These are the activations of a small neural network, seen along a few directions. Each row is one input.
Each table varies a few parts of the input and shows all the possible inputs, shuffled.
A made-up example of a description, with smaller parts first: line(4) and (point or ring(11) or (values(3) and ring(5))).
Shared parts are said once, and a part with two or three values counts as separate values.
(in the rows, 128 means zero)

Other details of the inputs shift rows strongly along two fixed directions, in all tables alike. That doesn't count.

Table:
r1: [103 140 104 138  77 149 135 134  55  76  13 143 114 126]
r2: [109 128  96 134  82 132 122 121  61  55   9 142  99 139]
r3: [ 88 105 111 171  87 168  88 148  75  41   9 144  55  76]
r4: [162 105 141  99 222 170 138 117 169 179 187  78 163 114]
r5: [138 158 145  64 201 159 112  85 175 193 169  89 193 154]
r6: [206 137  66 146 208 205  71  86 134 171  52  91  37 119]
r7: [111 107 168 128  79  51 199 179 125 113 204 155 191 131]
r8: [164  82 119 116 191 139 114 122 199 190 244 106 171 166]
r9: [ 68 117 142 149  92 148 128 138  63  73  43 141  84  64]
r10: [ 59 122 159 135  66  62 130 157 129  95 199 171 149 136]
r11: [114 125 143 100 224 229  78  98 133 163  90  65  95  66]
r12: [196 151 116 135 171 114  89 107 227 203 232 127 129 197]
r13: [115  99 130 107 187 121  49  92 214 169 240 111 142 164]
r14: [177 184 142  93 197 118 141 102 201 223 231  95 151 142]
r15: [139 180 146 142  65  69 185 157 101 132 131 150 123 112]
r16: [130  84 135 148  66  62 164 171 143  75 190 175 155 162]
r17: [128  78 116 143  85  74 162 156 105  66 144 163 126 137]
r18: [ 62 130 178 125  74  91 141 159 103 101 142 146 140  96]
r19: [163 116  75 123 193 244  49  84 146 146  18  78  92 152]
r20: [111  99 153 138  84  60 196 160 119  99 190 163 174 133]
r21: [152 161  89 177  87 152 149 148  47  96   4 145  41  84]
r22: [ 88 155 161 109  59  45 169 126 125 110 182 167 209 178]
r23: [153 136 102  99 204 246  78  85 117 181  14  62 121 104]
r24: [137 174 136 153  70  67 184 140 103 121 135 162 116 122]
Description of these inputs: values(4) and line(6).
The inputs of r21 and r10 match in every part but the values(4) part. If r6 is changed in the same way as r21 into r10, which row does it become? -> r13
Which other rows does r18 become when the values(4) part takes its other values? List them by row number. -> r7, r15, r23
Which other rows does r23 become when the line(6) part takes its other values? List them by row number. -> r1, r2, r5, r19, r22
Which other rows does r16 become when the line(6) part takes its other values? List them by row number. -> r4, r7, r8, r17, r20

Table:
r25: [138 136 121 127 139 136 118 119 136 138 126 123 120 134]
r26: [137 134 120 147  96 109 151 145 105 104 106 147 110 125]
r27: [156 139 119 132 141 133 139 126 133 150 130 121 121 126]
r28: [122 122 137 121 147 143 128 126 130 140 135 115 130 110]
r29: [127 135 143 116 119  72 125 123 179 151 230 145 168 180]
r30: [128 134 129 122 138 140 117 120 135 140 124 119 130 130]
r31: [152 133 116 138 130 131 135 130 126 134 117 127 113 127]
r32: [111 123 134 130 101 118 146 141 100  96 102 139 133 118]
r33: [122 128 124 129 128 139 115 122 126 125 113 126 124 129]
r34: [140 139 123 125 140 135 121 119 135 141 125 121 122 131]
r35: [128 137 131 121 140 140 120 120 132 143 124 119 132 127]
r36: [124 109 122 123 141 143 111 122 136 127 127 121 134 135]
r37: [126 116 126 120 143 144 119 123 134 130 126 118 136 131]
r38: [127 131 126 123 138 141 113 120 136 137 124 120 128 132]
r39: [107 128 128 136  93 115 129 137 105  96 102 145 122 127]
r40: [140 142 125 124 141 135 125 119 133 144 126 121 124 129]
r41: [101 110 133 139 101 117 131 145 104  90 112 143 119 111]
r42: [153 126 113 138 138 133 124 124 139 139 130 127 115 137]
r43: [140 145 126 123 142 134 130 119 131 148 125 119 125 126]
r44: [111 126 135 129 102 118 150 141  97  99 102 139 134 116]
r45: [111 145 137 130  98 115 150 138  98 109 100 139 128 115]
r46: [122 119 136 123 147 143 122 127 132 136 135 117 129 112]
r47: [137 132 119 129 139 136 115 117 137 136 126 124 119 136]
r48: [108 117 130 133 100 118 140 140 102  91 103 143 131 122]
r49: [120 113 132 125 145 143 115 127 136 131 136 118 126 117]
r50: [152 122 111 139 136 133 119 125 139 137 130 127 113 140]
r51: [156 136 118 133 141 133 133 126 135 146 130 123 119 129]
r52: [102 136 162 114  86  55 169 146 137 119 206 156 185 155]
r53: [119 110 130 128 144 143 112 126 137 129 136 120 125 119]
r54: [121 116 134 124 146 143 119 127 135 134 135 117 127 114]
The inputs of r35 and r30 match in every part but one. If r44 is changed in the same way as r35 into r30, which row does it become? -> r32
Describe the family of inputs behind these rows. -> line(5) and line(6)
A walk changes only the line(5) part. It starts at r28 and steps to r52. List the rest of the walk in order. -> r45, r43, r27
Which other rows does r33 become when the line(5) part takes its other values? List them by row number. -> r42, r47, r48, r53
